These are the activations of a small neural network, seen along a few directions. Each row is one input.
Each table varies a few parts of the input and shows all the possible inputs, shuffled.
Descriptions start from the smaller parts, as in this example, which fits no table here: one of 6 places along a line, together with either a single point or one of 9 places along a line or (one of 3 separate values, together with one of 5 places around a ring).
Shared parts are said once, and a part with two or three values counts as separate values.

Other details of the inputs shift rows strongly along two fixed directions, in all tables alike. That doesn't count.

A family of inputs:
x1: [ -5   6 -18   3 -15 -18  -1  -8 -11  20  -2  -1   2  26]
x2: [  8 -14  -8 -11  -9 -19  22  -9 -14  16  -4  -6  16   4]
x3: [ -7  12  -5   9 -19  -8 -17  14 -18   0  -2  20   3  -5]
x4: [  5  11 -18  -1 -18 -18  -1   3  -6   3  -1  16   9   0]
x5: [-17 -21   8  -5  -2   3 -13  18 -26  11 -20   3  -1   0]
x6: [-36   3  -4 -62 -11  28  -1 -59  47 -20  68 -79 -61 -74]
x7: [ 11  10 -26  -8 -19 -20   5   5   0  -5  -3  19  14  -5]
x8: [  4 -18  -7  -8  -8 -15  17  -7 -15  19  -6  -8  12   8]
x9: [  0   7 -17   3 -17 -15  -6   5  -9   7  -3  14   5   4]
x10: [ 11   8 -31  -9 -16 -24  12  -2   2   1  -3  12  13   3]
x11: [ 12 -12  -8 -16 -12 -14  19   4  -9  -2  -6  11  21 -17]
x12: [-12 -16  11  -1  -7   1  -7  14 -27  12  -9   4   6  -4]
x13: [-13   2 -14   2 -11 -11 -12   1 -14  18  -7   2  -2  24]
x14: [ 14   6 -35  -9 -15 -26  16  -8   0   6  -3   5  12  11]
x15: [ 15 -15 -17 -17  -9 -20  29  -8  -8   9  -6  -2  20  -2]
x16: [ 45   5  59  60  87  40  23  -7  46 -14 -16 -14  12  58]
x17: [-14   6  -7   6 -13  -5 -21  14 -18   9  -6  11  -2   9]
x18: [  5  -8   6  -8 -15  -9   6  15 -19  -5  -4  16  18 -25]
x19: [ -8  11  -7   7 -18  -9 -14  10 -15   7  -2  15   3   3]
x20: [ -3 -16   0  -5  -9 -12  12  -8 -20  23  -5  -9  10  13]
x21: [ 42   8  66  64  85  45  13   3  44 -23 -16  -2  12  40]
x22: [-16 -20  11  -4  -2   4 -16  21 -29   5 -20   8  -2  -8]
x23: [ -6 -15   4  -3 -10 -11   9  -3 -20  19  -6  -3  11   5]
x24: [-10   1 -17   1 -11 -13  -8  -5 -14  22  -6  -5  -2  32]
x25: [ 11  13 -19  -9 -23 -15  -2  18  -2 -16  -2  28  16 -16]
x26: [ -7 -11  11   0 -12  -4   0  10 -25   9  -5   7  11 -10]
x27: [ 11 -10  -4 -16 -14 -11  16  13 -10  -7  -6  15  23 -22]
x28: [-13 -26  -2 -11   0  -4  -1   1 -21  23 -20 -12  -1  23]
x29: [ -5 -13   8  -1 -11  -7   3   3 -23  13  -5   4  10  -4]
x30: [  1 -11   7  -3 -13  -5   1  16 -22  -1  -6  14  14 -22]
x31: [-17   1  -7   4  -8  -1 -29  21 -20   3 -17  15 -10   5]
x32: [ -1   9 -14   3 -18 -11  -9  12 -10   3  -3  16   6  -2]
x33: [-55  11 -19 -54  -5  35 -33 -54  47 -10  53 -82 -85 -32]
x34: [ 12 -13 -13 -17 -10 -19  26  -2  -7   4  -7   4  21  -9]
x35: [  6 -11   0  -9 -12 -13  13   3 -15   6  -4   8  17 -12]
x36: [ 40  30  47  71  78  40   0   3  53 -26 -12   5   3  52]
x37: [ -6 -10 -22  -4 -10  -8   8   8 -10  -3  16  43  -9  11]
x38: [ 12  56  45  10  67  79 -11 -46 121 -78  69 -61 -65 -48]
x39: [  1 -15   1  -5 -11  -9   7   5 -18   9  -6   6  13  -9]
x40: [ -7   7 -15   4 -16 -16  -4  -3 -11  16  -2   5   3  18]
x41: [ 59  34  34  65  75  24  24  -6  64 -29  -8   6  16  47]
x42: [ -7   9 -11   6 -17 -12 -11   3 -14  11  -2  12   2   9]
x43: [-15 -25   2  -9   0  -3  -4   6 -21  19 -20  -6  -1  15]
x44: [-15 -23   6  -7  -1   0 -10  11 -24  14 -20   0  -1   6]
x45: [ 35  24  45  66  83  42  -6   8  54 -27 -23   4  -4  55]
x46: [-16  -4 -16  -2  -6  -9 -17   6 -13  17 -18   1  -8  27]
x47: [ 34  25  47  67  82  45  -8  14  52 -30 -22   6  -4  48]
x48: [-42  22 -21 -51 -15  27 -20 -58  55 -20  70 -73 -73 -57]
x49: [  2   4 -25   0 -14 -20   4  -7  -7  17  -3   0   4  20]
x50: [ 58  16  61  59  78  37  28   8  52 -37 -11   9  24  20]
x51: [  0  10 -11   4 -19 -10 -13  16 -13  -4  -3  22   6  -9]
x52: [ -33    8   -1  -69  -18   36   -8  -40   49  -45   68  -60  -56 -100]
x53: [  1 -16  -3  -7  -9 -13  14  -2 -15  15  -7  -1  13   0]
x54: [ -5 -30  -4 -10  -3  -3  21   7 -20   1  12  35  -2  -3]
x55: [-11 -19   5  -5  -5  -6   2   1 -23  21 -10  -6   6  12]
x56: [-13   7  -4   8 -13  -4 -24  17 -21   4  -6  17  -2   1]
x57: [ -6 -10  14   1 -13  -3  -3  14 -27   3  -5  12  10 -18]
x58: [-33  27 -22 -61 -22  29 -18 -43  60 -41  70 -57 -63 -80]
x59: [-11 -14  14   1  -7   1 -10  17 -30   6  -9   9   6 -12]
x60: [  0 -13   4  -4 -12  -6   4  12 -19   5  -6   9  14 -15]
x61: [  8   7 -27  -3 -15 -24   9  -9  -5  14  -1   2   8  16]
x62: [  4  12 -15  -1 -19 -15  -4  11  -8  -1  -1  19  10  -5]
Each input here is: one of 2 separate values, together with either a single point or (one of 5 places along a line, together with one of 6 places along a line).
The inputs of x17 and x12 match in every part but the choice among 2 separate values. If x19 is changed in the same way as x17 into x12, which row does it become?
> x26
The inputs of x20 and x1 match in every part but the choice among 2 separate values. If x57 is changed in the same way as x20 into x1, which row does it become?
> x3
Change only the choice among 2 separate values in x33. List by row number the other rows that result.
> x28
A walk changes only the place on the line of 6. It starts at x43 and steps to x55. List the rest of the walk in order.
> x23, x53, x6, x34
Change only the place on the line of 5 in x27. List by row number the other rows that result.
> x11, x15, x34, x52

A family of inputs:
x63: [  7  -5   0  12   7  -8   9   2  -6   9 -11  10   9  16]
x64: [ 19   6  -4   1  -4  -7  16   9   5 -14   5  26  17  -4]
x65: [ 2  7 -4 11 -1 -7 -2  6 -2  5 -8 13  7 19]
x66: [  6  -5   2   3   8  -4   7   2   1   5 -13   1   9  11]
x67: [  0  31  13 -11  25  43  -6 -35  72 -46  49 -45 -43 -48]
x68: [  3   9  -7  12   3  -5  -6   8   1  -1 -10  13   2  10]
x69: [12 13 -4 13 -1 -7 -2  8  0 -3 -7  9 11  3]
x70: [ -4 -10   0   3  11   2  -2  -3  -3  14 -13  -9  -4  29]
x71: [ -3 -10  -2  13  11  -3   0  -2  -9  19 -11   1  -3  36]
x72: [-14  30  13  -6  31  47 -21 -38  65 -33  43 -57 -59 -24]
x73: [-74 -16 -66 -73 -85 -30 -40 -12 -49  36  22 -22 -44 -34]
x74: [ -7   2  -6  12   4  -2 -10   2  -4  14  -8   4  -4  38]
x75: [  5  -3   0  13   7  -7   4  -2 -10  13 -11   2   5  24]
x76: [  4  -4   3   4   8  -2   2  -2  -4   8 -13  -8   5  18]
x77: [  5  15  16 -18  29  42  15 -41  70 -46  58 -41 -42 -51]
x78: [ 11  11  -1  12  -5 -10   2   6  -3   3  -5   9  16  11]
x79: [20 -2  2  9  2 -9 19  2 -2  0 -5 14 21 -1]
x80: [ -7  -7  21  14   9  11 -19  22 -15  -4 -16  14  -2  -6]
x81: [ 15  -1   2  13   2 -10  13   1  -7   7  -8   6  17   8]
x82: [ -5 -23  27  13  13  10  -2  16 -25   8 -14   9   7   3]
x83: [ 19   8  -8   3  -1  -5  11  11   7 -19   2  25  13 -12]
x84: [-51 -23 -55 -87 -92 -39  -9 -14 -46  24  26 -21 -13 -70]
x85: [ -6 -24  32   4  14  15  -2  17 -20   3 -17  -1   8  -1]
x86: [16  9 -2  7 -6 -9  8  6  2 -5 -2 17 20  2]
x87: [ 14  -1   5   4   3  -6  11   1  -1   3 -10  -3  17   3]
x88: [ 22  -6   1  -6   4  -5  24   5   7 -13   0  14  19 -11]
x89: [ -9 -10  26  12   5  10 -14  21 -21   4 -13  13   5   4]
x90: [ 0  8 -3 12  0 -6 -7  3 -6  9 -8  5  4 27]
Describe the family of inputs behind these rows.
> one of 4 places along a line, together with either a single point or one of 6 places along a line
A walk changes only the place on the line of 4. It starts at x70 and steps to x71. List the rest of the walk in order.
> x74, x73
List by row number the other rows that have the place on the line of 4 in common with x76.
> x66, x70, x84, x85, x87, x88
